Each row below holds a small network's activations on one input, seen along a few directions.
In each table, some parts of the input vary, and every possible input appears once, in random order.
Descriptions start from the smaller parts, as in this example, which fits no table here: values(2) and (point or line(9) or (line(4) and ring(5))).
Shared parts are said once, and a part with two or three values counts as separate values.

Other details of the inputs vary at random and push rows far along two fixed directions, the same in every table; ignore that.
To show where, the next rows are all for the same input, with only those details redrawn:
[  5   4 -12 -10  -1  -1   2  -9  -8   1  -1   1 -16]
[ 10 -19   1  22   2  -3  -9   9   5   8 -12   1   9]
[ 26   5  -6 -19 -77  -5  17  43  75 -58  52 -20 -27]

Rows:
row 1: [ -1   9  -8 -12   5   5   3  -5 -10   0  13   6  -5]
row 2: [-16   5   1 -19   0   5   7 -10  -6   4   7  -3  -3]
row 3: [  2   9  -9  -9   2   4   4  -7 -15  -2  15   6  -3]
row 4: [  3   8  -7 -19   0  -1   1 -10  -4   7   2   1  -7]
row 5: [-12 -17  14  15   7   5  -2   9   6   6  -4   0  22]
row 6: [  4 -15   2  22  11  -3  -4  12   4   1  -2   8  19]
row 7: [ -1   7  -9 -12   7   1   4  -8  -7   0  13   6  -5]
row 8: [ -3  23   1  -7  11   8  -2 -11  -7  -4  13 -12  -2]
row 9: [ -5  11  -2  -9  -1  -1   4 -11  -7  -8  -6   6 -13]
row 10: [  3   8 -11  -7   1   2   5  -4 -11  -3   1   5 -16]
row 11: [ -7   5  -2 -13  -2  -2   6 -10  -5   1  -6  -1 -16]
row 12: [  5   4 -12 -10  -1  -1   2  -9  -8   1  -1   1 -16]
row 13: [ -2  12  -5 -16  -2  -3  -1 -11  -4   7   2   0  -7]
row 14: [  6 -16   5  17   6  -1 -10   8   5  12   1   3  21]
row 15: [  1   8 -12  -8   7   0   8  -6  -8  -5   4   6 -12]
row 16: [ -2  10  -7 -16   8   0   3  -8  -4   0   9   7  -4]
row 17: [  6 -15   6  17   4   2 -11  12   1  12   1   3  21]
row 18: [  5 -12   8  18   0  -5 -11   7   8  12 -15   0  14]
row 19: [ 10 -16   6  15   2  -3 -10   8   8  12 -14   1  14]
row 20: [-13 -17  12  18   8   2   1  11   5   0  -7   2  21]
row 21: [ -6   6   1 -17  -3  -2   5 -11  -5   5  -4  -2 -13]
row 22: [ -4   9  -2 -11  -5   0   0 -13  -6  -4  -7   2 -13]
row 23: [  9 -16   3  19   3  -4  -9   9   8   8 -16   2  11]
row 24: [ -7  15  -8 -10   8  -4   4  -7  -4  -6   5   8  -5]
row 25: [  9  -3  14  24   5   4 -14   6   4   9 -10 -18  16]
row 26: [  3 -13  14  17  -3  -1 -11   4   6   7 -17   1  15]
row 27: [-12   9   2 -16   6   0   7  -9  -5  -1   8   4  -5]
row 28: [ -8   7  -1 -11   2  -3  10  -8  -5  -4  -4   3 -16]
row 29: [-10   2  -2 -15  -3  -2   5  -9  -7  -1  -6  -4 -15]
row 30: [ -1  23   2  -9   7   7  -4 -12  -8   1  12 -15  -2]
row 31: [  9 -15   5  20   1   2 -10   9  -3  10   3   3  23]
row 32: [ -8 -19  14  12  -2   4  -5   7   5  13 -10  -6  19]
row 33: [-12   4  -2 -12   1  -3   8  -7  -7  -5  -5  -1 -15]
row 34: [  7   7  -9 -12  -6   3   1  -9 -15   5   9   0  -6]
row 35: [ -4 -10  12  21   8  -1  -7   8   6  -4  -8   9  22]
row 36: [ -3  24  -1  -4  13   5   1  -9  -9  -9   9 -10  -4]
row 37: [ 11 -19   4  19   1  -2  -9   8   5  12 -10   0  13]
row 38: [ -6 -20  13  14  -2   3  -4   7   6  12 -15  -6  15]
row 39: [-16   5  -2 -12   3   4  13  -6  -7  -6  -1   0 -10]
row 40: [ -5  14  -8  -8   6  -3   6  -7  -4  -5   0   7 -11]
row 41: [  3   6 -12  -7   3  -2   6  -7  -8  -3   0   4 -16]
row 42: [  8   6 -13  -7  -6   2   2  -8 -15  -1   1   1 -14]
row 43: [ 11 -17   5  19  -1   1 -10  11   1  12 -10   0  12]
row 44: [-11   4   1 -20  -3   0   4 -10  -7   5   1  -5  -8]
row 45: [-14   5   2 -20   1   0   4  -9  -6   3   7  -2  -4]
row 46: [ -9   3   0 -18  -4  -1   4  -9  -7   3  -4  -6 -12]
row 47: [  1  10 -11  -7   5   3   7  -3 -11  -5   4   7 -12]
row 48: [  2   9 -10 -11   4  -3   6  -7  -5  -3  -4   5 -14]
row 49: [ -2 -16  15  14   0  -2  -6   7   7  14 -10  -2  18]
row 50: [ -5  13  -5 -16   2  -2  -1 -10  -4   5   7   3  -3]
row 51: [  8  -3  12  28   6   4 -14   6   4   4 -12 -17  12]
row 52: [-11 -17  13  17  10  -3  -2  12   5  -1  -7   3  19]
row 53: [-11   9  -1 -11   6  -2  11  -7  -5  -5  -1   5 -12]
row 54: [  7 -13   2  25   6   0  -4  13  -3  -1   0   8  21]
row 55: [ -8  13  -2  -9   3   1   6 -10  -7 -10  -2   8 -10]
row 56: [ -2  -9   8  19   9  -3 -10   9   9   7  -3   6  22]
row 57: [-14   4  -2 -12   0   3  11  -8  -7  -4  -5  -2 -14]
row 58: [-10 -17  15  15   8  -1  -5  10   6   5  -4   1  21]
row 59: [  8  -1  15  22   6   5 -15   5   4  10  -5 -18  20]
row 60: [ 10 -16   6  17   0   2 -11  11   1  14  -5   0  17]
row 61: [ -5 -15  16  14   4  -2  -6   8   8  12  -4   1  21]
row 62: [  7  -1  12  30  10   3 -10   8   4   0 -11 -13  12]
row 63: [ -1  10 -10 -10   7   2   6  -3 -12  -5  10   8  -7]
row 64: [ 10 -18   5  17   1  -1 -10   8   4  14  -5   0  17]
row 65: [ -7 -21  11  17  -1   2  -3   8   6   7 -17  -5  12]
row 66: [ -1  11  -9 -11  -2  -4   0 -10  -4   1  -5   1 -14]
row 67: [ 34 -14   7  19 -75  -4  10  64  79 -58  44 -16   1]
row 68: [ -2 -11  15  16   2   0 -12   4   6   7  -6   4  23]
row 69: [  4   9 -12  -5   2   3   8  -5 -16  -7   6   7 -10]
row 70: [-14   6  -2 -12   5  -1  10  -5  -7  -7  -1   1 -12]
row 71: [ -3  12  -8  -8   2  -5   4  -8  -4  -3  -4   5 -14]
row 72: [ -1  24  -1  -2  11   6   3  -9  -8  -8   4 -11  -9]
row 73: [ 31   7  -4 -19 -83  -1  17  43  67 -56  56 -21 -21]
row 74: [-13   9  -1 -13   8  -2  10  -7  -6  -6   5   6  -6]
row 75: [  0   9  -7 -18   4  -1   1  -9  -4   5   8   4  -3]
row 76: [ -9  12   1 -14   3   3   2 -12  -6  -5   6   7  -3]
row 77: [  5 -13   4  21  10  -3  -4  13   8   2 -11   8  15]
row 78: [ -4  10   1 -17  -5   1  -1 -14  -6   2   0   1  -6]
row 79: [  5   6 -11 -10  -2   2   1  -6 -11   1  -1   1 -16]
row 80: [  3 -12   4  19  13  -4  -5  12   8   1  -6   9  21]
Question: The inputs of row 3 and row 42 match in every part but one. If row 27 is changed in the same way as row 3 into row 42, which row does it become?
Answer: row 11
Question: The inputs of row 2 and row 39 match in every part but one. If row 31 is changed in the same way as row 2 into row 39, which row does it become?
Answer: row 69
Question: Describe the family of inputs behind these rows.
Answer: ring(8) and (point or line(9))
Question: Which other rows agree with row 24 in the ring(8) part? List them by row number.
Answer: row 6, row 20, row 35, row 36, row 52, row 54, row 63, row 74, row 80
Question: Which other rows agree with row 48 in the ring(8) part? List them by row number.
Answer: row 9, row 10, row 28, row 33, row 41, row 57, row 62, row 67, row 71
Question: Change only the line(9) part in row 60. List by row number the other rows that result.
Answer: row 4, row 13, row 32, row 34, row 44, row 49, row 64, row 78
Question: Change only the line(9) part in row 19. List by row number the other rows that result.
Answer: row 18, row 21, row 26, row 37, row 38, row 43, row 46, row 73

Rows:
row 81: [ 4 -9  3  7 -4 -3 -3  9  7  2  0  5  7]
row 82: [ 3 -8  2  7  0 -2 -2  8  9  2  2  1  8]
row 83: [  4   9 -15 -22  -9  -1   7 -14  -9  -2   1   0 -26]
row 84: [  5 -11   0   7  -6  -2  -2   8   7   1  -1   6   7]
row 85: [ 4 -8  5  9 -5  0 -3  7  7  2 -4 -8  4]
row 86: [ 1 -8  7  8 -6  2 -3  7  7  2 -4 -7  4]
row 87: [-5 -5  9  6 -2  0 -3  6  9  0  3 -1 13]
row 88: [15  2 -1 14  1  3 -8  8  3  0 10 -2 12]
row 89: [-7 -2 11  8  3  0 -1  7 11 -6  0 -1 11]
row 90: [ -1  10 -16 -20  -3  -2  11 -11 -10  -8   5   8 -23]
row 91: [ -8  18  -4 -24  -5   2   6 -15  -6  -3   5  -7 -18]
row 92: [  7 -14  -1   8  -6  -3  -2   8   5   1  -1   6   5]
row 93: [ 18   2   0  16  -3   3 -10   6   3   1   3  -9   6]
row 94: [14  3 -1 18  4  2 -6  9  3 -6  7 -1  9]
row 95: [  0  15 -11 -23  -3  -1   6 -13  -6  -1   4  -4 -22]
row 96: [-6 -4  8 10  1  0  0  8  9 -6  0  0 10]
row 97: [ -4  16 -13 -20   4  -1  10 -11  -6  -7   8   3 -19]
row 98: [-2 -9  7  6 -2  2 -1  9  6  1  3 -1 10]
row 99: [-6 -4 11  4  0  0 -4  6 10  0  3 -2 14]
row 100: [ 1 -9  4  7 -2  0 -2  9  6  1  3 -2 10]
row 101: [-16 -11  -6  20  69   1 -14 -39 -71  53 -55  27  15]
row 102: [ 3 -7  2 10 -2 -4  0 10  7 -4 -3  6  5]
row 103: [ 0 -7  4 11  1 -1  1 10  6 -5 -1 -1  7]
row 104: [  9 -11   0   9  -9  -2  -4   7   7   3  -8   0   1]
row 105: [ 7 -9  3  8 -8 -3 -5  7  8  3 -7 -1  2]
row 106: [-4 -7 10  6 -2  1 -1  7  7  0  3 -1 12]
row 107: [-11  17  -5 -21   2   2  12 -12  -8  -9   8   1 -15]
row 108: [-10  15  -7 -20   1   3  11 -10  -9  -9   8   1 -17]
row 109: [ -7  16  -4 -24  -5   3   8 -15  -8  -3   5  -7 -18]
row 110: [ -9  19  -2 -25  -3   2   5 -16  -4  -4   5  -8 -16]
Question: Describe the family of inputs behind these rows.
Answer: values(3) and (point or line(9))
Question: The inputs of row 98 and row 86 match in every part but the values(3) part. If row 100 is changed in the same way as row 98 into row 86, which row does it become?
Answer: row 85
Question: Change only the values(3) part in row 106. List by row number the other rows that result.
Answer: row 107, row 109
